Each row below holds a small network's activations on one input, seen along a few directions.
Each table varies a few parts of the input and shows all the possible inputs, shuffled.
Descriptions start from the smaller parts, as in this example, which fits no table here: one of 2 separate values, together with either a single point or one of 11 places around a ring or (one of 5 places around a ring, together with one of 6 places along a line).
Shared parts are said once, and a part with two or three values counts as separate values.
In the rows, 128 means zero.

Table:
row 1: [117 133 108 146 128 137 138  97 138 111 117 133 145]
row 2: [120 157 105 149 130 135 133 112 130 127 126 117 148]
row 3: [142 121 121 126 128 100 136  98 120 127 149 136 105]
row 4: [129 120 112 132 134 115 124 110 119  95 125 141 122]
row 5: [122 131 107 147 135 134 127 105 133 108 107 132 142]
row 6: [120 134 115 155 118 143 151  89 129 131 125 146 134]
row 7: [129 143 114 128 148 122 125 117 120 134 138 115 149]
row 8: [118  87 213  93 102 180  95 239 153 142  91  97 103]
row 9: [111  83 215  96  93 183 101 236 158 147  97 102 104]
row 10: [139 118 110 118 136  98 133 110 126 106 142 124 114]
row 11: [135 136 114 113 132 101 131 114 120 147 151 132 122]
row 12: [124 122 115 130 127 117 135 101 123  99 134 143 126]
row 13: [123 160 111 151 132 137 135 113 129 138 128 129 147]
row 14: [127 124 123 133 127 119 138  99 122 110 136 156 124]
row 15: [111  84 224 113  77 179 115 233 148 166  99 121  99]
row 16: [131 146 120 136 143 125 129 110 114 154 145 125 138]
row 17: [126 155 104 150 136 134 122 120 124 124 117 116 146]
row 18: [145 116 107 119 142  98 123 121 121 101 134 124 111]
row 19: [128 124 123 139 117 122 144  90 116 119 143 155 115]
row 20: [137 137 113 107 140  99 131 123 125 138 143 131 131]
row 21: [122 159 110 156 124 140 143 106 121 146 132 128 137]
row 22: [120 135 115 149 127 139 142  96 137 122 119 148 144]
row 23: [137 141 113 130 153 123 115 126 114 129 130 115 147]
row 24: [141 130 102 108 144 100 120 134 120 121 135 120 129]
row 25: [134 132 104 106 138  99 129 124 126 127 143 120 132]
row 26: [122  87 223 103  85 183 107 235 155 153  97 116 109]
row 27: [142 121 120 119 137  98 135 108 125 118 142 136 113]
row 28: [133 147 122 130 150 123 127 118 119 145 140 126 148]
- Changing only one part turns row 27 into row 18. The same change can be made to row 26. Which row results? => row 8
- What do these inputs look like to the network? => one of 4 places along a line, together with either a single point or one of 6 places around a ring
- Which other rows does row 25 become when the place on the ring of 6 takes its other values? List them by row number. => row 1, row 2, row 7, row 10, row 12
- A walk changes only the place on the line of 4. It starts at row 6 and steps to row 22. List the rest of the walk in order. => row 1, row 5

Table:
row 29: [127 130 131 117 137 136 113 144 123 131 132 105 130]
row 30: [127 128 157 137 106 149 129 148 126 150 123 139 114]
row 31: [127 104 137 122 117 134 124 135 128 101 120 125 115]
row 32: [139 125 138 113 142 111 121 136 118 141 144 128 133]
row 33: [132 177  58 160 163  98 140  52 115  90 137 136 158]
row 34: [117 135 131 114 130 139 115 157 133 140 122 115 140]
row 35: [112 111 149 123 109 140 133 141 137 122 124 142 118]
row 36: [144 122 127 103 126  97 137 127 125 140 150 134 101]
row 37: [117 111 159 142 108 149 129 143 130 132 116 139 110]
row 38: [135 106 130 109 125  96 136 122 129 120 143 135  98]
row 39: [113 112 154 138 108 168 129 150 148 126  95 126 131]
row 40: [141 118 143 111 132 116 129 126 121 134 142 147 115]
row 41: [118 130 166 139 102 168 134 146 145 157 113 132 127]
row 42: [138 127 127 108 153 117 109 137 120 134 134 118 134]
row 43: [122 109 146 137 111 148 122 152 129 118 103 133 118]
row 44: [126 136 151 138 117 143 121 158 123 155 125 122 131]
row 45: [132 102 145 117 132 115 128 121 126 116 136 146 112]
row 46: [129 161  55 162 145  96 143  35 117  85 136 151 148]
row 47: [120 134 142 120 118 134 126 155 131 146 132 124 139]
row 48: [136 173  56 161 161  95 158  41  99 134 157 141 165]
row 49: [122 136 140 132 130 148 110 160 125 149 115 113 132]
row 50: [129 180  55 153 171  99 141  48 101 119 146 131 165]
row 51: [132 120 132 124 132 136 118 147 132 109 123 110 125]
row 52: [130 122 147 120 115 136 132 133 124 131 140 132 111]
row 53: [123 125 130 121 125 140 121 160 141 118 113 119 136]
row 54: [141 130 122 105 135  93 128 137 123 146 151 115 119]
row 55: [118 138 159 140 112 162 127 157 142 163 116 114 144]
row 56: [109 114 168 144 103 169 136 141 149 140 106 132 123]
row 57: [119 128 147 139 121 168 124 162 151 135  98 111 143]
row 58: [128 126 140 138 125 149 116 163 132 127 106 118 128]
row 59: [127 155  56 169 144  97 156  20 117 105 152 156 142]
row 60: [145 122 112 107 140  99 120 141 133 115 131 109 115]
row 61: [118 109 136 118 111 139 126 149 137 110 110 134 126]
row 62: [143 117 128 115 148 117 113 139 129 112 124 123 130]
row 63: [140 131 111 101 145  98 115 138 125 139 140 104 120]
row 64: [129 129 142 122 125 131 125 143 121 137 142 114 129]
row 65: [140 165  52 163 147  99 163  26 108 130 158 158 148]
row 66: [114 138 147 133 126 166 117 159 143 156 107 107 146]
row 67: [121 127 147 118 107 139 133 145 133 140 130 142 122]
row 68: [141 105 118 105 125  96 126 129 130 107 129 127 107]
row 69: [138 101 133 113 133 114 119 127 126 103 122 139 120]
row 70: [121 105 150 126 116 135 132 128 129 113 133 132 107]
- What do these inputs look like to the network? => one of 6 places around a ring, together with either a single point or one of 6 places along a line
- Changing only the place on the ring of 6 turns row 60 into row 36. The same change can be made to row 62. Which row results? => row 40
- Changing only the place on the ring of 6 turns row 42 into row 32. The same change can be made to row 66. Which row results? => row 55
- Which other rows does row 70 become when the place on the ring of 6 takes its other values? List them by row number. => row 29, row 31, row 51, row 52, row 64
- A walk changes only the place on the ring of 6. It starts at row 47 and steps to row 34. List the rest of the walk in order. => row 53, row 61, row 35, row 67

Table:
row 71: [124 127 133 135 118 145 126 144 131 137 117 119 131]
row 72: [127 118 137 118 128 127 118 141 131 133 124 120 122]
row 73: [142 109 138 106 133 108 119 142 119 130 141 125 108]
row 74: [110 134 145 150 110 160 133 132 133 137 114 138 140]
row 75: [144 107 142 106 130 109 122 138 123 119 140 130 109]
row 76: [140 179  40 153 172  79 140  39  98 103 159 140 162]
row 77: [143 118 137 101 132 108 119 146 122 130 143 121 111]
row 78: [116 129 144 148 116 155 131 132 134 128 115 131 126]
row 79: [141 170  43 156 169  81 147  27  96 106 153 141 154]
row 80: [135 164  43 156 151  83 166  15 111 108 158 155 143]
row 81: [126 125 137 127 127 141 123 144 130 138 117 129 130]
row 82: [125 135 133 130 119 143 126 148 135 139 120 115 133]
row 83: [129 122 135 106 132 124 122 148 131 132 134 116 125]
row 84: [113 137 143 148 117 160 129 138 131 149 115 128 145]
row 85: [124 117 139 120 120 129 122 135 133 121 122 130 116]
row 86: [137 111 138 112 128 110 126 144 131 120 131 127 116]
row 87: [119 131 142 145 124 155 127 138 132 139 116 121 131]
row 88: [115 134 147 148 115 160 132 134 135 139 114 132 145]
row 89: [136 123 133 107 130 109 122 152 130 132 134 118 118]
row 90: [129 116 141 118 126 128 122 137 135 123 123 124 123]
row 91: [128 122 141 127 125 142 126 140 135 129 116 134 131]
row 92: [138 108 139 107 123 110 123 136 121 117 140 135 102]
row 93: [120 125 134 137 110 146 130 138 134 125 116 129 125]
row 94: [128 113 136 111 132 124 122 144 127 130 131 120 122]
row 95: [139 165  45 158 161  80 152  19 113 107 159 150 151]
row 96: [130 110 139 111 130 125 126 140 131 120 130 125 123]
row 97: [126 124 137 135 116 145 129 140 136 127 117 123 132]
row 98: [129 127 137 113 128 127 118 145 134 135 127 115 124]
row 99: [121 139 142 140 125 153 126 143 136 141 118 117 133]
row 100: [121 129 146 145 122 155 130 134 136 130 115 126 132]
row 101: [124 111 137 113 123 126 126 138 129 118 130 130 117]
row 102: [131 112 135 113 122 111 127 142 129 118 131 132 109]
row 103: [123 123 139 129 119 142 127 138 133 127 116 139 125]
row 104: [114 145 143 142 119 158 129 142 135 150 118 124 146]
row 105: [127 133 137 122 128 140 123 148 134 140 120 125 132]
row 106: [135 114 134 112 131 109 123 148 126 131 132 123 115]
- What do these inputs look like to the network? => one of 4 places along a line, together with either a single point or one of 8 places along a line
- Changing only the place on the line of 4 turns row 83 into row 101. The same change can be made to row 98. Which row results? => row 85
- Which other rows does row 90 become when the place on the line of 8 takes its other values? List them by row number. => row 75, row 86, row 88, row 91, row 96, row 97, row 100
- Which other rows agree with row 84 in the place on the line of 4? List them by row number. => row 71, row 72, row 73, row 79, row 81, row 87, row 94, row 106
